These are the activations of a small neural network, seen along a few directions. Each row is one input.
Each table varies a few parts of the input and shows all the possible inputs, shuffled.
A made-up example of a description, with smaller parts first: line(4) and (point or line(9) or (values(2) and ring(8))).
Shared parts are said once, and a part with two or three values counts as separate values.

Other details of the inputs vary at random and push rows far along three fixed directions, the same in every table; ignore that.

Table:
row 1: [ 2 26 13 18 -7 11 20 10  1 14  7 16  2]
row 2: [ -5  31  18  14 -15   6  11   4  -7  14   0  15   1]
row 3: [ 47 -17 -27  10  17 -15 -15 -24  -9  14   3 -21 -14]
row 4: [-38  -3  15  -7  -7   1  -9  16   7 -24  -8   3  11]
row 5: [ -7  10   9 -10   4   3  30   8  11   7  12   8  11]
row 6: [ 10 -11 -13  -1   9  -4 -21 -11  -6  -3  -4  -9  -6]
row 7: [ 13 -16 -15   3  12  -7  -3  -9   4   0  -5  -6   2]
row 8: [-7 -4 -1  6  6  0 21  5 17 -3  0 -5 11]
row 9: [ 9  4  2 -8  1 -3 22  2  9 15 16  0  9]
row 10: [ -3 -20  -8   2   9  -6   9  -4  16 -11  -3  -9   6]
row 11: [  3  -4   3 -14  22  -6  17  13  19  -9   8   0  13]
row 12: [ -4 -12   3   4  18   3  17  11  19 -17   0   8  20]
row 13: [ 17 -36 -28   0  17 -18 -17  -4  12  -9  -1 -32  -6]
row 14: [  0 -31  -9  -1  20   4   8  11  27 -17   5 -14  14]
row 15: [-9  8  3 11 -5  9 18  9  8  5  5  5  3]
row 16: [  0  26   9  -8 -29   8  -4  -6 -31  15   0  10 -18]
row 17: [-24  -4   1 -12   0 -13 -40   1 -10 -21 -21  -9 -10]
row 18: [-32  -7   6 -11  -8  -5 -31  -1 -18 -21 -15   5  -6]
row 19: [ 1  0 -5  8  9  7 17 10 19 -1  3 -1  8]
row 20: [ 14  13  -3  -9 -11   5  -1  -3 -13   8   0   3 -10]
row 21: [-9 -6  3  4  6 14 17  9 14 -5  4  1  8]
row 22: [ 5  2  2 11 -4 12 16 -2  6 10 13  7 13]
row 23: [ 18   1  -4  10   1 -11  -3 -13  -3   9  -4  -2  -7]
row 24: [  1   1   3   7 -12  -4   1  -8  -1   9   0   2   0]
row 25: [ 2  7  3 11  0  5 21 -2 14  7  1  9 10]
row 26: [ 32  -5 -14   9   7  -6 -14 -13 -12  15   0 -14 -18]
row 27: [-31   9  15 -31  -2  -7 -29   9 -13 -17  -9   7  -7]
row 28: [-26 -15   3 -12  12   5 -23  13   6 -31 -12  -4   1]
row 29: [ 18  23   7  -1 -12   9  14   3 -11  12   6  12  -5]
row 30: [-30   8  16  -5 -23   1 -28  -1 -24  -7  -9  16  -4]
row 31: [ 29   2 -13  -9 -19  -9 -20 -17 -28  19   1 -12 -23]
row 32: [  7  18   3  12 -16   9   2 -15 -21  25   6  10  -9]
Description of these inputs: line(4) and (values(2) or ring(6)).
Q: Changing only the line(4) part turns row 17 into row 4. The same change can be made to row 19. Which row results?
A: row 13
Q: Start at row 30 and move only the line(4) part, one step at a time. The first step leads to row 18. Which rows follow, in order?
A: row 7, row 12
Q: Which other rows does row 31 become when the values(2) part takes its other values? List them by row number.
A: row 9

Table:
row 33: [-14  12  15 -16   3  24  10  27   5 -23   7   9   7]
row 34: [ 55  -9 -24  22   5  -8   0 -25  -7  17 -10 -14 -20]
row 35: [-10  -6  -1  11  10 -10 -35 -11 -19   5 -12  -9 -16]
row 36: [ -7  -2   8   7   0   6 -26   6 -12 -20 -13   7 -16]
row 37: [-18  -9  -2   9  14 -14 -31   4  -8 -21 -11  -5 -10]
row 38: [-28  24  22   8  -8  21 -18  13 -14   3   2  31   6]
row 39: [-10  -9   2 -34  13  -7 -12  16  12 -38 -11  -5  11]
row 40: [ 40 -13  -6  12   1 -22  13 -11   6  17  10 -10   0]
row 41: [-23  10  10 -22   2   3 -34  14 -19  -4   2   8  -9]
row 42: [ -5  46  33   0 -12  25  24  21  -6  15  18  26   7]
row 43: [  9   9   5  10   3  29  29  10  17 -13   0  12  22]
row 44: [ -3  45  25  -6 -24  34  33  15  -7   7   7  26   8]
row 45: [ 31 -13  -4   1   6  -9  15  -3  13   3  16 -11  18]
row 46: [ 17 -18 -18  17   4   0  28   1   9   2  16 -13   1]
row 47: [ 22 -26 -23   6  -1  -5  19 -18   2  13   0 -24  -2]
row 48: [ -6 -22 -10 -13  -7  10  -4   4   2 -16   0  -2  10]
row 49: [ 16 -21  -3  -3   8  -5 -12   4   1  -9  13 -16   4]
row 50: [ -2  19  17  -2 -33  23   8   3 -17   0   4  14   4]
row 51: [ 39 -20 -16   4  -4 -23   8 -15   5   9  -1 -12  -4]
row 52: [ 29  -2 -20  19   5 -14   9 -28  -2  29 -11  -9  -3]
row 53: [-23  -1   4 -17  15 -23  -7  14   6 -27  -6  -6   1]
row 54: [ -8   1   0   5   2  -6 -47 -21 -23  11  -5  -1 -20]
row 55: [ -4 -24  -6   8   6   9  25   3  12   1  10 -12   7]
row 56: [ 27 -14  -7   8 -10   1  19  -5   2   3   3  -6  -3]
row 57: [-12  -3   0  -1   5   0  -5 -13  12  -6 -10  10  11]
row 58: [ -3  29   6  -9 -23  14   2 -18 -22  27   0  12 -18]
row 59: [  0 -25   0  -1   1   0  -9  10   0 -23   2  -8  -7]
row 60: [-4  6 -2 25  9 15 26 10 11 -7  4  9  6]
row 61: [ -1  27   0  -1 -17   3  11  -3 -20   9  -6   5 -18]
row 62: [-16  30  12  15 -18  -1   8  -2  -9   2 -12  26   2]
row 63: [ 25  -6 -18  19  14  20  12  -2   8  15  10   4   7]
row 64: [ -1  -4   6  -8 -18  10 -25   3 -23 -12   4  -3 -10]
row 65: [ 30 -15 -22   6  -7   6  -5 -13 -13  24  15  -9  -9]
row 66: [ 34 -12 -30 -13  10   0   2 -11  -1  13   2 -15  -7]
row 67: [  9  32  -8  31 -33   0 -26  -1   1  39 -13 -17 -21]
row 68: [-7 -1 12  6  0  4 37 -3 26 12 21 11 29]
row 69: [-17   3   8 -14  13 -15   4   3   3  -1  -4  -6   3]
row 70: [-13  33  22  15 -33  -7  11  -4 -21  21   9  20  -1]
row 71: [-11   5  14   2  -3  -4 -10   6   3 -21 -20  18   3]
row 72: [-16  10   3 -24  -8  -8 -16 -12  -9   4  -8   7  -9]
row 73: [ 12   5   9  -5  15 -12  21  11  17  -2   5   3   7]
row 74: [  5  -6  -1   4  -6   6  43 -10  28  16  15   9  26]
row 75: [ 16 -13 -17  22  17   5   9 -13   1  14  -2 -13  -6]
row 76: [-36  -6   9  -9 -15 -12  -1  11   3 -30  -9   9  10]
row 77: [ -2 -13 -13 -15  12  -3   6  -3   1  -6 -11 -19  -7]
row 78: [ 22  -4 -18  13 -18  -7  15 -16 -12  13   2 -11 -11]
row 79: [-34  -3  10 -13 -23 -13 -21  -7 -18  -8 -16   2  -5]
row 80: [-16  33  24  21 -10   7  18  -4  -6  25  -2  24  10]
row 81: [-19   6   3 -11   2   6  -6   2 -16   3  -4  -6 -18]
row 82: [-29 -32   5 -11  14  -3 -17   4  13 -22   8  -9   9]
row 83: [ 31  -4 -23  -3  12  11  13  -1   1  21  15  -7  -5]
row 84: [ 13  -3 -12  -4  12  10  14 -10   5  17  13  -8  -8]
row 85: [-10  -9   7 -20 -14  -4 -18   5  -3 -25  -6   2  10]
row 86: [-11  -1   1 -17   9 -10 -31 -10 -14   7   3  -9 -19]
row 87: [-17 -23   3 -14   8  -4  -4  13  17 -21   8   3  27]
row 88: [-26 -11  25  -2  -2   0  -8  24   5 -26   3   9   5]
row 89: [  4   5  -2 -16  11  -6  -1   5   5   7   7   3   9]
row 90: [ 32  23   4  19 -15 -21 -28 -25 -33  30 -10   6 -27]
row 91: [ 10 -10  -8   6  22  -1   4   2  20   0   3   5  23]
row 92: [ 2 -4  6 11  5 21 39 17 23 13 29 14 31]
row 93: [-19   3   5  -6  17  -8   5  20   6 -16   4  -4  -2]
row 94: [ -4  -3  -2 -19  12 -17 -14 -12   2   3   2  -7  -4]
row 95: [ -8  -1  10 -28  13 -10 -17  15   4 -27  -2  -5   8]
row 96: [ -9 -13   1   1  -4  20  40  -1  26  -3  12   5  23]
row 97: [ 0  9  5  3 14  0 22  3  2 23 10 -6 -3]
row 98: [-15  -8  -5   3   3   3 -12  -9  -8 -12 -22  -6  -5]
row 99: [ -1 -16 -15  -8  11  -7 -24  -3   6 -16 -15   2   9]
row 100: [ 28  -7 -20  15  11  18  25  -6  16  10   2   3  16]
row 101: [ 18 -12 -23   1  21  -5  17   4   8  -4   7 -20 -11]
row 102: [-19  -8   5  -4  13  -8 -24 -10   7 -12  -7   3   8]
row 103: [  3  -9  -9  11  12  18  26 -10  25  -1  -1   3  16]
row 104: [  7  33  -4  -5 -25 -22 -15 -18 -37  24 -11   4 -30]
row 105: [ 5 12 12 -6  4  1 38 16 23 -4  0 16 12]
row 106: [-18  -8   1   7  19 -16  -4   8  15 -28  -9   0  13]
row 107: [ 21 -13 -27 -26   9 -20 -28 -12  -9   3  -8 -14 -11]
row 108: [ -3   7  16  15   3   0 -17   7  -8  -5  -6  12  -9]
row 109: [-11 -17  -1   0  -3 -17 -33 -11 -24   7  -2 -19 -19]
row 110: [ -5  45   2   8 -36   6  -6  15   6  36  -4 -13 -19]
row 111: [-24  -5   3 -19  12  -6  17  10  17 -14 -10  -1  12]
row 112: [-12 -25  -5   1   8 -19 -16   6  -1 -20   4 -16  -5]
row 113: [  2 -12 -14   3   6   0 -39 -24 -17   2  -8  -9 -22]
row 114: [ -6 -19  -7 -16  -5  -4  -7   2   7 -12  -1   3  16]
row 115: [-12 -10   6 -18  13   2 -12  21   3 -33  -6  -5 -12]
row 116: [-10  30   4  17 -53   3 -16   8   0  33  -1 -14 -16]
row 117: [ 27   0 -24  23   2  -5  10 -18  -5   9  -9  -9 -11]
row 118: [  4 -17  -6   8   3  18  32  -4  20  10  23  -2  13]
row 119: [ 11  -8  -5  -3  14   0   2   3  18 -21  -9   1  19]
row 120: [ -3  29  24  13  -8  18  -7   9 -13   5   5  21   3]
row 121: [-16  15  24  -9   3  -1  -8  21  -5 -10   0  10 -10]
row 122: [ -1 -13   0   2  19  20  -2  17  15 -32   1   0  13]
row 123: [ 10 -10  -7 -19   6  -8 -14   2  -8 -19 -15 -13 -20]
row 124: [-30  30  34  10 -28   6  24   2  -9  22   9  25  13]
row 125: [ 22  26   8   9 -11  -6 -23 -15 -24  18  -3   8  -7]
Q: What do these inputs look like to the network?
A: values(3) and (point or (ring(5) and ring(6)))
Q: Changing only the values(3) part turns row 50 into row 44. The same change can be made to row 78. Which row results?
A: row 61
Q: Changing only the values(3) part turns row 79 into row 52. The same change can be made to row 47. Which row results?
A: row 98
Q: Changing only the values(3) part turns row 103 into row 58. The same change can be made to row 80. Which row results?
A: row 69
Q: Which other rows does row 48 become when the values(3) part takes its other values? List them by row number.
A: row 66, row 100
Q: Which other rows does row 120 become when the values(3) part takes its other values? List them by row number.
A: row 42, row 49
Q: Which other rows does row 114 become when the ring(6) part takes its other values? List them by row number.
A: row 51, row 74, row 76, row 79, row 85
Q: Start at row 82 and move only the ring(5) part, one step at a time. The first step leads to row 68. Which rows follow, in order?
A: row 74, row 96, row 118
Q: Start at row 89 and move only the ring(5) part, one step at a time. The first step leads to row 41. Which rows follow, in order?
A: row 83, row 66, row 107
Q: Start at row 35 and move only the ring(6) part, one step at a time. The first step leads to row 37. Which rows follow, in order?
A: row 108, row 120, row 38, row 54

Table:
row 126: [-27  33  28   2 -38   6 -19 -10 -41  16  -5  33 -12]
row 127: [14  1 -2 14 -6 17 35 -2 14  9 12  5 17]
row 128: [-54 -24  13 -11  16   6  14  32  37 -47  -3   3  28]
row 129: [  9 -31 -21  -4  12 -13 -18  -6   4  -5  -1 -32  -8]
row 130: [ 31  10  -5  15 -16   4   7 -24 -20  39  11   2  -6]
row 131: [ 59  -8 -28 -29   8 -30   8  -8   1  19  15 -26 -10]
row 132: [  0  -2   2  -8  -2 -19 -51 -14 -29  -6 -18  -4 -22]
row 133: [ 8  7  3 12 -6 13 23 -4  6 24 17  3  9]
row 134: [-17 -28  -7 -13   4 -14 -29  -4  -3 -34 -15 -10  -4]
row 135: [ 2 17  5 11 -7  7 25 -3  6  9  0 15 13]
row 136: [ 24  -6 -12  13   9  18  47   9  30  10  11  -3  15]
row 137: [-22  26  17   3 -19  22   3  11  -9  10   3  18  -4]
row 138: [ 21   5  -3 -36  18  -1  34   5   6   6  18  -6   4]
row 139: [ -4  -1  -4  -7   1 -12 -51  -8 -29  -4  -8  -8 -25]
row 140: [ -9 -23 -11 -15  11  -8 -42  -2  -8 -16  -7 -14 -14]
row 141: [ -1 -22 -10  -8  14 -18 -25   4   8 -25 -17 -21  -8]
row 142: [ 10  22   4   9 -20  17   4  -7 -16  17   2  16  -8]
row 143: [  3 -18 -13  -4  14  -7 -16   8   4 -23  -9 -17  -6]
row 144: [-14 -18  -9 -13  15 -14 -45   7 -10 -28 -13 -20 -17]
row 145: [ -4 -17   0   5  30  18  44  27  46 -35   8   5  37]
row 146: [-54  11  26  -7  -6  12  12  29  18 -33 -12  20  22]
row 147: [ 10 -24 -18   0   2 -18 -10 -10   1  -5  -8 -21 -10]
row 148: [ 38  11  -5  20  -2  19  37 -10   3  37  17  12   7]
row 149: [ 24   2 -14   5  -4 -20 -21 -28 -24  25  -6  -5 -14]
row 150: [-26  43  31   9 -26   9  -4   7 -17  16  -4  23  -9]
row 151: [ 20 -15 -19   2  -8  -9 -15 -14 -11   8  -4 -24 -16]
row 152: [ 33 -29 -32   5  29 -23   1 -19  17  12   4 -27   2]
row 153: [38  8 -5 24  9  5 46 -6 22 21  9  3 13]
row 154: [16  9  5 18 11 17 39  8 14  9 15 17 20]
row 155: [-40  28  29   1 -30   9 -11   0 -22   8   1  28  -5]
row 156: [-32  47  26   4 -37   3 -20  -4 -36  24  -8  24 -16]
row 157: [-59 -14  27 -16  23   7  -3  36  35 -56  -6  11  28]
Q: What do these inputs look like to the network?
A: values(2) or (ring(5) and ring(6))
Q: Which other rows does row 140 become when the ring(6) part takes its other values? List them by row number.
A: row 133, row 139, row 152, row 155, row 157
Q: Start at row 134 and move only the ring(5) part, one step at a time. The first step leads to row 147. Which rows follow, in order?
A: row 128, row 155, row 126
Q: Which other rows belong to the same alternative as row 131? List them by row number.
A: row 138
